A small network was shown many inputs. Here are its activations along a few directions, one row for each input.
Each table varies a few parts of the input and shows all the possible inputs, shuffled.
Descriptions start from the smaller parts, as in this example, which fits no table here: line(4) and (point or ring(9) or (values(3) and ring(8))).
Shared parts are said once, and a part with two or three values counts as separate values.

A family of inputs:
x1: [ 26  38 -19  -3  20 -34   5 -66  23 -47 -80  75 -52 -16  38 -16 -59 -40]
x2: [-23   4  13 -24   4 -35 -27  65 -22  -3   1 -46 -48   3 -38  17  38  19]
x3: [  7 -51 -11  12 -22  46 -16  -3  -3  49  57 -27  49  36 -12  -5  36  31]
x4: [ 22  34  13 -16  13 -17  57 -68   4 -36  -2  90  51 -51  51 -30 -63 -32]
x5: [ 12  51 -15 -14  -7 -36  55 -73  15 -63 -19  78 -21 -11  59  -4 -81 -19]
x6: [ 32  42 -54  45 -20 -38   0 -34 -21 -48 -52  84 -12 -39  76 -50 -55 -41]
x7: [  6 -46 -12 -20 -33  35 -32  -8 -43  42  46 -34  22  17 -25 -27  48  45]
x8: [ 16  24   8 -18  26  14  20 -96  26 -38 -56  54  -2 -47  11  -7 -76 -37]
x9: [-33  11  14  31  21 -24  15  69  48  18  14 -29   2  32 -13  60  30  -4]
x10: [-26  11  21   3  21 -18  -2  73   4   2 -18 -57 -31   2 -32  40  18  -4]
x11: [  9 -29  13  30  -1  71  -3  15  23  39  34 -35  59  19 -20   4  21  -9]
x12: [ 11 -34  17 -31 -22  55 -39  13 -46  24  12 -46   6 -19 -31 -35  31  23]
x13: [-37 -16  -7  15   5 -45   3  51  27  23  36 -19 -10  52  -8  47  46  32]
x14: [-34 -12  -9 -13  -4 -53 -17  45 -14  16  31 -31 -37  38 -27  20  55  41]
x15: [ 12 -28  28   3  -2  78 -17  17 -20  24  -4 -56  24 -14 -30 -14  11  -6]
Question: What do these inputs look like to the network?
Answer: values(5) or (values(2) and ring(5))
Question: A walk changes only the ring(5) part. It starts at x9 and steps to x10. List the rest of the walk in order.
Answer: x2, x14, x13
Question: List by row number the other inputs of the same sort as x6.
Answer: x1, x4, x5, x8

A family of inputs:
x16: [ 15  17  -5  51  13  16  22  -8  40  -9 -33  25  24  -7  31   6 -42 -42]
x17: [ 22 -15 -31   5 -16   6   3 -54   7  10  21  45  29  18  25 -24  -4   5]
x18: [ -1  24  -6  29   6 -27  50  -4  19 -18  17  48  38  -5  48   9 -30 -18]
x19: [ 24  -9 -10  12 -16  52 -34 -17 -33  -8 -31 -13   2 -31  -1 -37 -14 -15]
x20: [-17  36   6 -13  11 -36  29  -3  27 -37 -19   6 -42   8   4  39 -29  -7]
x21: [-27 -33  13   7 -18   8 -16  98 -16  53  72 -80  33  37 -33  25  79  42]
x22: [ -3   7 -35  31   2 -35  27 -33  32  -2   9  54  17  30  40  10 -15  -2]
x23: [-31 -54 -13  16 -18  -3 -35  68   3  60  63 -54   4  65 -31  30  89  59]
x24: [-14 -37  12  40  -4  56 -36  90   0  60  19 -97  13  31 -48  21  74   8]
x25: [  5 -14  11 -32   6  25 -17 -38 -21   4 -13  -2   9 -37 -21 -26  -6   4]
x26: [ 15   9  -6   0   0   5 -36  22 -30 -16 -55 -13 -46 -22  -3 -23  -6 -19]
x27: [  5   0 -23 -15 -10 -47 -31  -4 -29 -10 -17  15 -54   9   7 -22  15  17]
x28: [-15  26 -32  14   2 -72  -1  -4  17 -21  -8  37 -40  25  21  13   0   3]
x29: [  3  34 -12  30  14 -18  -4  23  21 -22 -53   8 -33 -14  11  12 -27 -37]
x30: [ -1  11   9 -41  -5 -10  -1  -3 -23 -25 -27 -15 -55  -3 -11  -2 -10  11]
x31: [ -6  10  23   4  35  -9  35 -28  46  -5 -12  36  30 -14   8  23 -28 -27]
x32: [ 16 -22 -34  -9 -27  -2 -26 -45 -33   7   7  16  -5  -1  10 -31   4  22]
x33: [-15  41  -9   9   2 -64  22  25   3 -34  -5  29 -22 -12  26  12 -15 -12]
x34: [ 24   5   0   2 -13  17  24 -25 -10  -3  28  39  50 -18  29 -32 -15  -9]
x35: [-32 -44  25 -11  -3  32  -7  64   9  42  65 -96   4  54 -59  43  58  41]
x36: [ 14  -3  -9 -12 -27   9  -7 -15 -54  -7  12   7  14 -34  10 -43  -6  10]
x37: [  7  -6   3 -33 -19  35  -1 -42 -27  -9  -1 -13 -10 -13 -10 -17 -24  15]
x38: [ -4  21  12   7  13   0  51 -32  43 -18   4  24  13  13  25  34 -45 -13]
x39: [-29 -44  37  -8  22  24 -22  66   3  60  47 -84  28  28 -78  39  74  31]
x40: [  2  16  -1 -21 -14 -36 -13  24 -47 -21 -16   5 -38 -22   8 -29   4   5]
x41: [-17  26  17 -12  38 -44  11   1  30 -21 -33  19 -25 -19  -9  31 -13 -18]
x42: [ 14  -7  24 -19  16  33  10 -47  17   6   1  25  40 -23  -5 -16 -16 -17]
x43: [ 34  -3   1  27  -4  60  -4 -27   9  -2 -18  16  36 -17  17 -29 -27 -33]
x44: [ 17   3  15 -19  -6  43  25 -52  15  -3  15  16  23   2  10  -5 -33  -4]
x45: [ -2   4  16 -38  22 -18 -18  -1 -16 -10 -38  -3 -36 -28 -21 -11   5   1]
Question: Changing only one part turns x20 into x41. The same change can be made to x30. Which row results?
Answer: x45
Question: What do these inputs look like to the network?
Answer: values(5) and (point or ring(5))
Question: List by row number the other rows that have the values(5) part in common with x24.
Answer: x16, x19, x26, x29, x43
Question: A walk changes only the ring(5) part. It starts at x28 and steps to x22. List the rest of the walk in order.
Answer: x17, x32, x27
Question: Change only the values(5) part in x39. List by row number the other rows that result.
Answer: x21, x23, x24, x35

A family of inputs:
x46: [  9 -13  -5  19   8  45 -30  -2  20  16 -24 -10   2  -2 -11  -7   7 -17]
x47: [-11  -1   8 -32   4 -35 -17   4  -7  -1 -17 -12 -53   6 -19  18   9  22]
x48: [ 18   4  -9  -9   2 -15  39 -86  13 -40 -10  92  17 -18  61 -21 -64 -11]
x49: [-22  15  21 -27   1 -31   3  29 -22  -9   9 -11 -20 -31  -7   7   6   9]
x50: [  3 -28   9 -37  -8  20 -28 -15 -11  11   2 -25 -18   0 -33 -14  13  19]
x51: [-14  10 -13  -1 -11 -44  -8  43 -34  -9  24  -2 -11  -6   6  -1  21  10]
x52: [ 18 -13  -4  26 -27  36  -7  24 -25  23   9 -13  32  -1  16 -21  19  -3]
x53: [ -9 -28 -11  -1 -13  11   4 -19  -9  30  47  -1  35  23  -8  -7  18  33]
x54: [ 41  40 -19 -17 -13  -8  20 -51 -30 -37 -26  68  13 -55  48 -58 -64 -27]
x55: [  2  -8  19 -15  12  38  19 -27  20   3  14 -17  33  -3 -19  22 -17  -9]
x56: [  8 -23  -2  -5 -18  15  -8  13 -49  22  29 -18  22  -1  -2 -33  28  15]
x57: [-12  13 -11  29  -5 -31  17  17  37   1  24  13   3  39  24  19   3  -4]
x58: [ 13   1  36 -12   9  46   0   8 -15  -7  -3 -25  20 -24 -16 -13 -10 -14]
x59: [-23  13  18 -41  12 -31  26  -2  21  -2  18  10 -11  10  -7  32  13  23]
x60: [ -9  17 -17  33 -16 -28  -1  56  -7 -11   1   0   2  -4  22   3   6  -8]
x61: [ 21  -4  17  22   1  42  -9  22  -3  14 -10  -4  37 -21  -2 -16   6 -23]
x62: [-14  13  12  -9  21 -10  -3   5   8 -10 -47 -14 -45   6 -16  23 -16  -7]
x63: [ 10 -23 -25  24 -19  39 -27   1   0  20  -2 -16  -5  17   3 -12  20   5]
x64: [ -2  -5 -23  -5  -4 -47 -25  16 -15  -6  -1  -5 -45  27  -8   8  25  25]
x65: [ -4   2 -32  27  -4 -28 -18  26  10  -6 -22  -9 -36  26  14  13  10   5]
x66: [  5 -20 -13  33 -16  29   4 -11  13  29  33  -3  38  23  12   6   3  15]
x67: [ -9   8 -14  23  26 -22 -11  17  20  -1 -50  -4 -29   9   2  18  -2 -18]
x68: [  6 -11  15 -17   6  47 -22 -12   7   0 -19 -26 -15  -3 -30  -1 -12  -9]
x69: [  3 -15  27 -33  -4  22  -5   4 -36   8  17 -28  17 -22 -14 -28  15  17]
x70: [-11  20  22 -11  25 -11  46  -2  36 -12  -4   2  -9   8  -8  40 -17 -13]
x71: [ 27  29 -32  -1 -12  -7 -12 -96 -11 -39 -54  62 -33 -25  30 -38 -47 -26]
x72: [-12 -21  14 -35  -3  16  11 -28   2  16  32 -14  33   0 -22   6  10  26]
x73: [-15  28  27   0  16  -9  20  29  -3 -28 -17 -14 -14 -30 -10  10 -16 -14]
x74: [  9 -12   6  25  12  32   3 -16  29  21  14   1  44   3  -3  16  -7 -13]
x75: [-19   8  -9  -7  -2 -47  10  10  13  -2  40  22  -3  38   6  17  23  24]
x76: [  6 -33 -20  -7 -18  15 -28  -8 -24  19  16 -17 -13  19 -22 -22  29  22]
x77: [ -7  15   6  25  26 -27  29   8  47   1  -1  14   6  18   9  26  -9 -26]
x78: [ -8  21   3  32  13 -23   9  44   8 -15 -21   3   5 -25   4   6  -3 -27]
Question: What do these inputs look like to the network?
Answer: values(3) and (point or (values(2) and ring(5)))
Question: Changing only the values(3) part turns x46 into x74. The same change can be made to x67. Which row results?
Answer: x77
Question: Change only the values(3) part in x47. List by row number the other rows that result.
Answer: x49, x59
Question: Change only the values(3) part in x62. List by row number the other rows that result.
Answer: x70, x73
Question: Change only the ring(5) part in x52. List by row number the other rows that result.
Answer: x56, x58, x61, x69

A family of inputs:
x79: [ 29  59  -4  12   4 -27  34 -33 -20 -60 -48  83  16 -79  63 -45 -75 -56]
x80: [  9  45  13 -52   6 -26  63 -94  12 -61 -11  74 -10 -28  38  -3 -84 -12]
x81: [  1 -25   2 -16 -22  29 -45  32 -31  24  25 -51 -13  13 -38 -17  48  24]
x82: [-29  -9  19  23   7   2   5  87  26  28  25 -62  -3  42 -23  51  44  12]
x83: [ -4 -25  11  17  -7  43  -9  39  16  41  50 -47  39  32 -29  16  42  10]
x84: [-22  -8   9 -10  -2 -21 -27  83 -22  11  -2 -67 -55  27 -35  22  49  25]
x85: [ 24  37 -57  37 -22 -24  18 -70   6 -50 -40  77 -20  -7  72 -21 -73 -27]
x86: [  1 -47  10  11  -9  51  -1  14  -2  52  53 -36  59  26 -17  -1  40  23]
x87: [-31 -23   3 -19   4 -19 -36  40 -23  25  13 -55 -24   5 -52  18  53  35]
x88: [  8 -49   0 -21 -26  39 -37   8 -47  38  27 -38  14   4 -22 -31  43  39]
x89: [-35 -27  15  14  15   3  -3  48  24  38  40 -51  27  25 -40  46  45  21]
x90: [ 12  39 -27   4  21 -79  26 -61  35 -39 -37 112 -18  -6  58  -9 -42 -28]
x91: [ 38  33   6  -2  30  31  12 -92  27 -46 -95  62 -13 -55  26 -25 -90 -65]
Question: What do these inputs look like to the network?
Answer: values(5) or (values(2) and line(4))
Question: Change only the values(2) part in x83. List by row number the other rows that result.
Answer: x81
Question: List by row number the other inputs of the same sort as x85.
Answer: x79, x80, x90, x91

A family of inputs:
x92: [-35 -29  21 -38  -2 -13   0  36  -5  31  62 -52  -2  38 -44  33  55  53]
x93: [ 31   5 -17  -4 -11  20   9 -84 -12 -20 -17  60  26 -35  35 -44 -50 -17]
x94: [  8  37  -6 -16   9 -40   3 -24 -10 -48 -63  41 -53 -34  25 -13 -44 -21]
x95: [-22 -42  28   6  24  35 -33  55  21  55  14 -75  12  24 -65  34  63  13]
x96: [  1 -34  30  -3 -14  84 -17  43 -18  35  28 -87  26   7 -44   3  30  13]
x97: [-20 -30   7  15 -14   0 -24  94 -30  45  55 -60  29  15 -28   3  76  30]
x98: [ 29  15 -12  11  -1  13  33 -78  26 -20  -7  77  38 -15  51 -22 -56 -28]
x99: [  6  43  -7  24  20 -33  55 -40  42 -38 -24  69  11  -8  51  14 -62 -39]
x100: [-22 -41 -26  22 -24  -4 -43  65  -7  46  39 -65 -24  68 -30  23  75  46]
x101: [ 30  17 -12 -25  -7  -2 -12 -58 -34 -32 -41  43 -22 -41  18 -50 -37 -16]
x102: [ -6  58  -6   7  20 -59  29  -9  27 -54 -47  49 -40 -20  32  19 -51 -35]
Question: What do these inputs look like to the network?
Answer: values(5) or ring(6)
Question: Which of the alternatives is x100?
Answer: values(5)

A family of inputs:
x103: [ -8 -35 -13 -11 -43  24 -49  69 -82  15  28 -68 -12 -24 -18 -25  53  47]
x104: [-21  45  40 -24  33 -51  69   9  34 -50 -26  24  -6 -19  22  40 -53 -17]
x105: [ -5 -24  21  19 -10  38 -43  93 -47  40 -14 -82  16 -26 -40  -7  72   1]
x106: [ 58 -13 -12 -36 -23  39  -4 -93 -27  -2  20  56  46 -20  31 -67 -20   5]
x107: [  6 -12 -28 -38 -17 -35 -41 -43  -5  -7 -32  20 -80  23 -15 -14  12  33]
x108: [-16   4 -14  59  13  13  18  53  76  30  36  -2  49  47   1  55  20 -15]
x109: [-29 -32  38 -66   4   3 -15  24 -44  29  62 -65  10   6 -72   2  40  50]
x110: [-19  -7   2  29  15  -3  54  17  62  22  52  -6  39  70  -4  66  18  13]
x111: [ -4   7  13   7  37  24 -29   3  49 -13 -59 -28 -53   9 -27  36 -11 -40]
x112: [-19 -11 -11 -51  14 -32 -14 -61  17   0 -26  -3 -62   4 -40  24  -7  23]
x113: [-36  48  12 -50  26 -80  55 -26   4 -46  -6  53 -15 -36  24   9 -34   5]
x114: [  22   -8   16  -44   -5   44   14 -115   -9    0   20   42   65  -36
    5  -22  -42    7]
x115: [ -3 -14 -62  70 -49 -32 -13  24  -1  23  46   9  10  50  54  -7  22  24]
x116: [ -2  51  -9 -36  -5 -87  30  -7 -21 -39  -4  76 -44 -21  47 -22 -14   1]
x117: [ -8 -53  16 -58 -24   4 -40  45 -63  26  54 -41  -6   8 -36 -23  60  62]
x118: [ 16  46  -6  46  23 -57   7  44 -16 -38 -50  31 -21 -48  29  -3 -32 -50]
x119: [ 45 -18 -10  44   0  78   0 -33 -16   7 -42  18  51 -40  21 -68 -35 -51]
x120: [ 57  -5 -42   6 -41  53  -9 -61 -46 -15  -4  30  38 -29  37 -81 -39 -23]
x121: [  0 -12 -38  87  -4  -8 -14  64  34  53   8  -1  43  38  34  16  30 -10]
x122: [ 21  -2  29  25   7  94  16 -49  34  -3 -17  20  54 -44   7 -21 -50 -46]
x123: [  8   2 -15  34  26  13 -56  13   0  -4 -88 -18 -57   8 -13  -8   3 -25]
x124: [-18 -12  63 -37  16  34  12  54  -5  33  39 -92   7  18 -64  24  36  21]
x125: [-16  -4  51  -2   9  50 -17  79   4  33  20 -91  14 -10 -63  18  51  -9]
x126: [  5  66 -31  12 -25 -76  12  15 -51 -55 -25  50 -44 -27  48 -24 -30 -25]
x127: [  7  10 -48   6 -26 -12 -57 -18 -30 -25 -55  -1 -82  14  -1 -24  -4  14]
x128: [ 20  -6  43 -14   7  80  42 -76  20   4  -1  22  53 -26  11   3 -58 -13]
x129: [ -9  -4  19 -30  33   7   9 -21  41  -5 -47 -29 -58  24 -25  52 -20  -8]
x130: [ -9  52  29  17  32 -42  29  33  44 -55 -35  25  -3 -42  16  29 -47 -50]
x131: [-32 -25 -19  13   7 -39  32 -28  30  21  79  16  34  56  -5  40  32  37]
x132: [-13 -35 -34  24 -28 -45   2  -8  12  23  70  35  15  74  35   1  48  39]
Question: What do these inputs look like to the network?
Answer: values(5) and ring(6)
Question: Changing only the values(5) part turns x130 into x108. The same change can be made to x104. Which row results?
Answer: x110
Question: Change only the values(5) part in x123. List by row number the other rows that result.
Answer: x105, x118, x119, x121
Question: A walk changes only the ring(6) part. It starts at x129 and steps to x112. List the rest of the walk in order.
Answer: x107, x127, x123, x111
Question: Change only the values(5) part in x115. List by row number the other rows that result.
Answer: x103, x120, x126, x127
